These are the activations of a small neural network, seen along a few directions. Each row is one input.
In each table, some parts of the input vary, and every possible input appears once, in random order.
Descriptions start from the smaller parts, as in this example, which fits no table here: one of 8 places around a ring, together with either a single point or one of 11 places along a line or (one of 3 separate values, together with one of 4 places along a line).
Shared parts are said once, and a part with two or three values counts as separate values.

Other details of the inputs shift rows strongly along two fixed directions, in all tables alike. That doesn't count.

Rows:
x1: -254 83 366 17 95 385 364 541 -69 -271 55 45 -43 3
x2: -380 321 32 71 219 151 259 469 -211 -5 228 -104 315 -43
x3: -310 -8 370 10 118 365 397 545 -49 -205 91 138 -122 75
x4: 93 -65 -58 -31 -326 -57 102 -145 -262 127 129 -130 191 216
x5: -185 19 60 159 -245 118 144 -296 -209 90 -78 -115 -197 -28
x6: -96 -92 210 160 -303 166 -154 -146 -246 58 -47 -94 -40 -58
x7: -98 -126 143 146 -357 167 -65 -167 -229 -47 -81 -51 -73 -11
x8: -59 -214 -77 45 -171 -56 127 -107 -289 187 -108 -70 13 354
x9: 100 54 -19 63 -302 -114 -70 -70 -293 218 221 -185 233 160
x10: -215 -36 -194 121 -153 -27 126 -236 -340 126 2 -145 152 18
x11: -415 65 -6 -39 302 190 541 416 -216 -6 158 29 72 128
x12: -30 54 -42 149 -257 -119 -143 -32 -316 189 -32 -169 235 168
x13: -38 -6 -228 204 -326 279 71 -41 -183 409 -119 -18 -129 -275
x14: 30 158 91 -123 -119 483 360 788 128 145 174 3 50 -80
x15: 9 13 -259 6 338 -275 -155 -274 144 32 -4 18 131 -206
x16: 150 68 60 -121 82 -167 -333 -151 288 -87 -188 67 -115 -105
x17: 127 -330 -220 21 352 -211 -92 -180 126 -86 -32 171 -53 55
x18: 297 -37 28 -194 45 -163 -96 -205 361 -137 28 39 -232 -27
x19: -33 -40 157 51 -373 53 44 -133 -176 43 -202 -129 -173 144
x20: -62 139 157 88 -390 52 -241 -62 -214 103 -91 -160 -47 79
x21: 345 -100 -185 -161 197 -279 -21 -201 213 -46 79 30 40 96
x22: 125 -110 32 -98 115 -198 -106 -159 340 -99 -199 169 -319 51
x23: 69 283 202 -396 388 71 154 519 524 -421 197 203 -30 -86
x24: -41 -267 -75 188 -138 17 84 -132 -363 51 -35 -124 99 135
x25: 286 -193 -188 -184 235 -270 3 -199 232 21 116 120 -48 188
x26: -19 163 -4 -28 629 -43 -60 527 253 -299 169 172 279 -138
x27: -76 -216 -81 178 -204 24 9 -126 -347 28 -23 -84 195 97
x28: 281 137 28 -154 8 -195 -382 -145 291 -73 135 14 -119 -105
x29: -179 -88 -187 136 -83 -30 201 -242 -355 153 -15 -179 55 59
x30: 212 -105 -212 -75 241 -296 -92 -155 181 -79 -178 44 42 98
x31: 177 -50 -222 -85 167 -301 -168 -149 189 -101 -163 85 135 57
x32: 315 -196 -261 112 73 104 -259 11 312 105 -176 198 -140 -363
x33: 147 43 -1 -132 34 -160 -240 -164 313 -193 -217 113 -144 -57
x34: -216 195 69 203 -260 119 -140 -226 -234 152 34 -163 -56 -95
x35: -88 207 203 -164 84 140 339 544 -130 1 302 -53 340 138
x36: 117 -79 -118 132 -444 243 -35 105 -91 370 -242 -73 -73 -58
x37: 240 -131 38 -197 68 -174 -58 -205 382 -69 60 130 -315 53
x38: 267 42 69 -218 23 -176 -276 -188 325 -62 74 32 -117 -120
x39: 134 24 26 72 149 -82 -459 -151 227 -159 -21 87 -104 -211
x40: -20 -48 -76 1 234 -140 -18 -333 288 -50 -78 192 -348 -129
x41: -75 -184 -7 190 -158 7 -69 -100 -359 130 9 -122 234 35
x42: -215 197 172 -79 116 128 257 571 -164 -27 44 -41 341 143
x43: -192 383 164 -171 600 130 98 379 431 -282 87 199 -9 -297
x44: -223 72 40 124 -303 139 54 -294 -203 64 -60 -88 -103 -56
Each input here is: one of 4 places along a line, together with either a single point or (one of 2 separate values, together with one of 5 places along a line).
- The inputs of x4 and x27 match in every part but the place on the line of 4. If x23 is changed in the same way as x4 into x27, which row does it become? => x7
- The inputs of x29 and x30 match in every part but the place on the line of 4. If x34 is changed in the same way as x29 into x30, which row does it become? => x20
- A walk changes only the place on the line of 4. It starts at x13 and steps to x32. List the rest of the walk in order. => x36, x14

Rows:
x45: -222 -216 -125 254 -516 111 268 -283 -666 365 -51 -250 62 241
x46: -281 344 149 -32 139 142 269 463 -202 -48 272 -99 309 39
x47: 164 -161 -82 2 -218 -207 -214 -675 113 81 -112 -11 -305 -50
x48: -326 188 88 -99 396 141 425 417 -38 -177 167 51 163 19
x49: -166 200 266 -65 -354 327 271 429 -255 147 147 -154 69 141
x50: -206 -11 175 108 -510 115 95 -348 -347 155 25 -210 -222 120
x51: 166 -126 -157 -22 312 -373 -316 -315 190 -182 -82 94 92 -37
x52: -269 -135 157 460 -736 381 -185 -193 -583 267 -256 -212 -89 -99
x53: 194 -103 -341 -139 738 -242 8 36 519 -198 7 304 -10 -161
x54: 198 -169 -200 -7 316 -376 -312 -252 205 -112 -122 111 72 -2
x55: -305 7 0 172 -201 31 173 -261 -462 144 72 -207 50 130
x56: -190 317 65 -63 741 297 103 602 614 -349 -69 359 -181 -532
x57: 248 -14 -286 -34 187 -395 -329 -415 194 42 17 6 127 -128
x58: 103 -188 138 32 -255 123 6 80 -98 23 -57 -10 -78 136
x59: -292 167 445 19 -301 305 187 305 -321 -115 100 -124 7 202
x60: -34 221 -60 -138 406 -27 130 439 159 -77 159 77 273 -30
x61: 290 -170 -392 85 -115 -336 -291 -490 -16 241 -80 -75 112 -10
x62: 261 -275 -171 7 -137 -121 -114 -434 170 121 -110 79 -308 -44
x63: -129 150 82 -167 643 91 302 806 200 -372 79 183 284 68
x64: -13 43 154 39 -591 110 -14 -178 -307 252 64 -245 -17 89
x65: 235 -211 -217 -35 450 -255 -177 19 272 -168 -63 177 112 -25
x66: -150 152 178 -174 168 284 448 539 149 -152 62 119 -118 33
x67: 208 14 -5 -120 -57 86 5 191 174 58 78 46 -40 -37
x68: -95 118 0 239 -306 283 -203 -11 -124 217 -127 -73 -76 -337
x69: -385 124 261 107 -93 175 235 305 -477 -88 134 -149 252 207
x70: -62 232 200 -153 -91 306 318 610 -10 5 131 -40 69 72
x71: -42 -225 165 183 -779 190 30 -179 -537 233 -137 -226 -64 301
x72: 142 -162 -339 4 292 -361 -172 -468 200 37 -101 92 -63 -61
x73: 264 130 -37 -145 81 -265 -360 -299 384 -80 47 39 -148 -162
x74: -110 172 357 -181 221 220 221 653 158 -274 53 120 17 97
x75: 358 -174 -412 3 178 -322 -287 -299 209 119 -2 68 118 -102
x76: 272 -86 50 -114 119 -261 -357 -301 366 -210 -118 113 -165 -60
x77: 172 -156 -108 -24 -127 -178 -162 -493 166 93 -125 47 -303 -20
- The inputs of x76 and x64 match in every part but one. If x54 is changed in the same way as x76 into x64, which row does it become? => x60
- What is each input in this table made of? => one of 3 separate values, together with either a single point or (one of 2 separate values, together with one of 5 places along a line)
- Which other rows does x50 become when the choice among 3 separate values takes its other values? List them by row number. => x59, x73
- Which other rows does x48 become when the place on the line of 5 takes its other values? List them by row number. => x45, x53, x55, x72
- Which other rows does x45 become when the choice among 3 separate values takes its other values? List them by row number. => x61, x63
